A small network was shown many inputs. Here are its activations along a few directions, one row for each input.
Each table varies a few parts of the input and shows all the possible inputs, shuffled.
A made-up example of a description, with smaller parts first: one of 2 separate values, together with either a single point or one of 9 places along a line or (one of 4 places along a line, together with one of 8 places around a ring).
Shared parts are said once, and a part with two or three values counts as separate values.
In the rows, zero is written as 128.

Other details of the inputs shift rows strongly along two fixed directions, in all tables alike. That doesn't count.

Rows:
r1: [104  39 112 129 140  98 113 124 111 187 119 196 114 133 123  63]
r2: [ 89  21 117 134 142 108 104 151 125 183 164 180 147 160 106  81]
r3: [115 175 118 155  99 109 123 144 141 125 159  98 133 156 128 110]
r4: [158 190 142 120 131 151 140 115 136  92 108  96 129 107 141 174]
r5: [124 154 127 151  93 127 153 162 126 116 161  96 128 170 126 128]
r6: [128 158 131 150  93 122 149 153 133 128 164  97 131 171 127 132]
r7: [138 124 138  99 173 152 108  99 139 106  90 138 132  74 129 158]
r8: [148 186 145 112 128 148 135 111 139  85 124  88 116 102 129 177]
r9: [144 103 133  91 177 163 127 102 118 105  75 153 138  75 130 166]
r10: [148 104 147  95 171 148 118  88 124 121  62 156  95  60 139 142]
r11: [114  37 116 121 143 116 103 136 122 175 144 180 155 146 122  89]
r12: [123 173 116 148  91 109 129 139 133 127 161  98 138 160 131 113]
r13: [129 152 142 158  84 108 144 152 132 135 153 100  84 157 134 102]
r14: [122 169 113 155  93 115 146 152 121 120 151 101 139 167 129 117]
r15: [137 135 124 101 162 146 128  90 121 115  85 143 141  83 125 167]
Each input here is: one of 3 separate values, together with either a single point or one of 4 places along a line.
Question: List by row number the other rows that have the choice among 3 separate values in common with r9.
Answer: r4, r7, r10, r11

Rows:
r16: [147 146 148 124 115 141 126 130 140 112 139  97 132 128 134 151]
r17: [118 153 123 108 141 144 130 109 132  97 113 121 123  99 115 161]
r18: [135 165 129 134 112 116 139 115 117 118 118 109 102 115 133 126]
r19: [112 129 102 148 122 114 116 146 132 134 145 130 166 154 130  96]
r20: [114  55 116  85 169 138 111  91 121 153 110 185 143  98 110 143]
r21: [125 117 126 153 103 112 143 147 122 157 128 137 111 152 135  95]
r22: [113 113 118 152 112 124 147 158 118 141 135 133 137 164 125 114]
r23: [144 171 125 120 143 132 106 101 133 112  92 127 127  94 143 128]
r24: [121 108 125 140 121 130 139 165 121 130 151 129 132 164 129 105]
r25: [127 156 133 108 136 132 126  95 135 113 105 121  97  92 127 140]
r26: [141 164 124 125 113 125 143 116 117 115 130 106 130 129 127 155]
r27: [143 177 120 127 123 129 120 118 137 117 129 111 160 125 144 140]
r28: [138 108 132 132 114 127 140 153 125 143 157 131 137 168 133 111]
r29: [122 116 131 142 119 115 121 142 138 153 169 128 139 158 119 122]
r30: [118  97 117 108 157 134 130 109 105 119  99 152 137  97 111 145]
r31: [145 158 136 132 115 139 153 127 126 122 118 111 131 138 136 154]
r32: [122 162 137 137 134 134 127 134 141 106 141 104 125 122 118 150]
r33: [124 105 139 145 105 112 115 148 137 144 146 122 110 147 136  93]
r34: [110  25 128 103 174 145 102 126 119 145 109 176 146 101 114 125]
r35: [134 111 133 143 110 116 135 152 128 142 144 136 106 153 141  89]
r36: [136 151 147 120 149 131 118 106 144 116 109 119  97  91 129 145]
Question: Describe the family of inputs behind these rows.
Answer: one of 3 separate values, together with either a single point or one of 6 places around a ring
Question: The inputs of r20 and r17 match in every part but the choice among 3 separate values. If r31 is changed in the same way as r20 into r17, which row does it become?
Answer: r22
Question: List by row number the other rows that have the choice among 3 separate values in common with r18.
Answer: r21, r23, r25, r33, r35, r36
Question: Change only the choice among 3 separate values in r28. List by row number the other rows that result.
Answer: r24, r35
Question: Change only the choice among 3 separate values in r32. List by row number the other rows that result.
Answer: r29, r36

Rows:
r37: [100  43 111 132 139 117 142 140 102 178 119 193 118 150 116  86]
r38: [116 147 112 133  95 113 114 136 143 134 168 111 144 159 131 105]
r39: [102 141 121 151  95 105 120 145 126 132 150 108 109 151 119  95]
r40: [109 133 126 151  89 117 143 167 126 129 167 110  99 176 122  94]
r41: [133 129 127 155  76 117 160 160 121 151 156 113 136 185 136 116]
r42: [124  77 142  94 182 161 134 105 125 110  90 151 124  72 107 184]
r43: [ 94  32 126 128 149 116 126 143 120 172 148 182 111 144 101  97]
r44: [152 227 154 135 110 138 116 118 150  77 109  63  91  97 149 146]
r45: [170 219 153 140 108 157 163 134 140  78  98  69 113 114 156 175]
r46: [145  90 151  85 181 163 111 103 130 108  76 156 100  69 136 145]
r47: [145 111 124  85 177 159 124  82 113 126  72 164 157  82 124 182]
r48: [158  99 145  89 183 152 124  96 118 109  69 162 103  64 141 145]
r49: [113  46 111 124 131  93 106 116 105 184 132 179 133 133 121  77]
r50: [106  39 111 113 143 126 100 135 115 170 152 174 174 157 110 107]
r51: [ 81  48 102 128 153 107 105 130 132 170 152 181 153 137 102  97]
r52: [121  71 145 137 139 119 120 151 139 161 150 153 106 146 126  95]
r53: [152 227 149 124 120 148 136 115 149  83 145  65 134 122 125 197]
r54: [150 104 140  84 168 157 139  81 115 128  65 168 103  72 133 163]
r55: [117  51 111 135 151 124 112 144 115 180 124 188 173 156 126  94]
r56: [137 137 129 145  84 104 148 151 118 143 169 117 108 175 137  94]
r57: [156 226 155 135 131 153 129 130 156  78 135  65 133 115 135 182]
r58: [128 105 129  81 182 144 102  73 144 125 100 158 139  63 118 171]
r59: [169 232 139 132 124 148 136 126 134  70 118  72 139 114 147 169]
r60: [125 134 144 148  92 110 141 153 141 149 184 110  99 176 124 110]
r61: [116 145 105 151 109 114 140 153 109 126 160 118 159 170 119 117]
r62: [142 121 122  94 184 150 110  81 136 121  58 168 143  62 141 147]
r63: [124 153 103 144  89  95 128 138 130 141 171 115 149 168 135  93]
r64: [127 118 146 162 101 121 137 177 147 140 175 101 128 174 132 113]
r65: [117 129 119 158  93 123 166 162 114 136 139 117 132 170 126 122]
r66: [106 154  95 154  96  95 136 148 124 131 164 116 146 166 127  90]
r67: [132 102 145  89 176 138 102  70 133 131  87 152 107  54 116 166]
r68: [116 146 118 151  99 112 107 157 151 133 167 110 143 165 140  82]
r69: [165 234 147 139 112 127 129 111 138  78 102  69  95  93 153 144]
r70: [128 151 110 156 101  99 119 151 139 136 161 118 147 163 144  79]
r71: [108  51 112 131 128 100 113 115 111 197 119 185 131 139 122  81]
r72: [142  76 143  77 165 167 123  98 121 111  88 147 132  77 124 176]
r73: [104 141 122 154 116 119 132 155 133 131 177 111 151 171 106 132]
r74: [123 137 126 153 105 126 113 170 137 133 172 107 158 180 133 100]
r75: [137  98 130  87 179 149 139  93 104 107  72 164 102  66 121 154]
r76: [138 139 136 156 102 120 146 155 131 145 135 127 104 164 147  92]
r77: [142 206 144 128 104 159 157 138 134  60 122  59 109 116 130 181]
r78: [135 102 151 101 186 142  93  86 140 126  78 153 106  51 126 151]
r79: [149 106 122  79 180 152 117  83 108 114  87 159 160  77 122 176]
r80: [112 106 113  82 181 152 105  86 129 102  82 158 140  62 116 156]
r81: [116 102 137  99 183 138 108  81 127 120  80 154 104  52 106 164]
r82: [105  58  95 121 136 106 114 117 121 187 129 190 162 146 124  88]
r83: [171 213 146 122  99 146 163 122 126  73 122  64 116 115 145 183]
r84: [128 117 138 155  92 128 132 179 138 130 165 100 132 176 140 101]
r85: [173 212 151 134 111 150 155 135 135  67 112  65 115 110 155 169]
r86: [148 235 146 134 124 139 122 118 169  79 132  68 119 101 144 164]
r87: [144 236 132 137 108 123 145 108 124  74 106  69  94  96 135 154]
r88: [136  85 127  90 174 156 143 102 102 102  73 155 132  70 120 172]
r89: [ 95  52  96 134 148 119 127 139 100 174 127 189 173 159 108 106]
r90: [126 149 127 172  91  98 126 148 133 158 136 119 115 163 143  77]
r91: [110  19 133 121 139 122 124 141 125 178 155 171 145 150 110 119]
r92: [126 132 135 141  83 117 136 156 131 139 174 109 103 178 132  97]
r93: [118 140 129 142  88 105 113 134 132 142 157 107 113 152 129  98]
r94: [106 140 113 146 107 127 127 158 123 122 167 110 154 173 114 120]
r95: [107 151 114 163  96  99 140 138 118 148 129 121 113 153 125  96]
r96: [101 160  97 161  94 101 143 147 129 143 150 122 145 172 128  95]
Question: The inputs of r37 and r76 match in every part but one. If r88 is changed in the same way as r37 into r76, which row does it become?
Answer: r85
Question: Describe the family of inputs behind these rows.
Answer: one of 3 separate values, together with one of 4 places along a line, together with one of 5 places around a ring
Question: Change only the place on the line of 4 in r65. List by row number the other rows that result.
Answer: r42, r77, r88
Question: Change only the choice among 3 separate values in r48. List by row number the other rows that result.
Answer: r56, r75
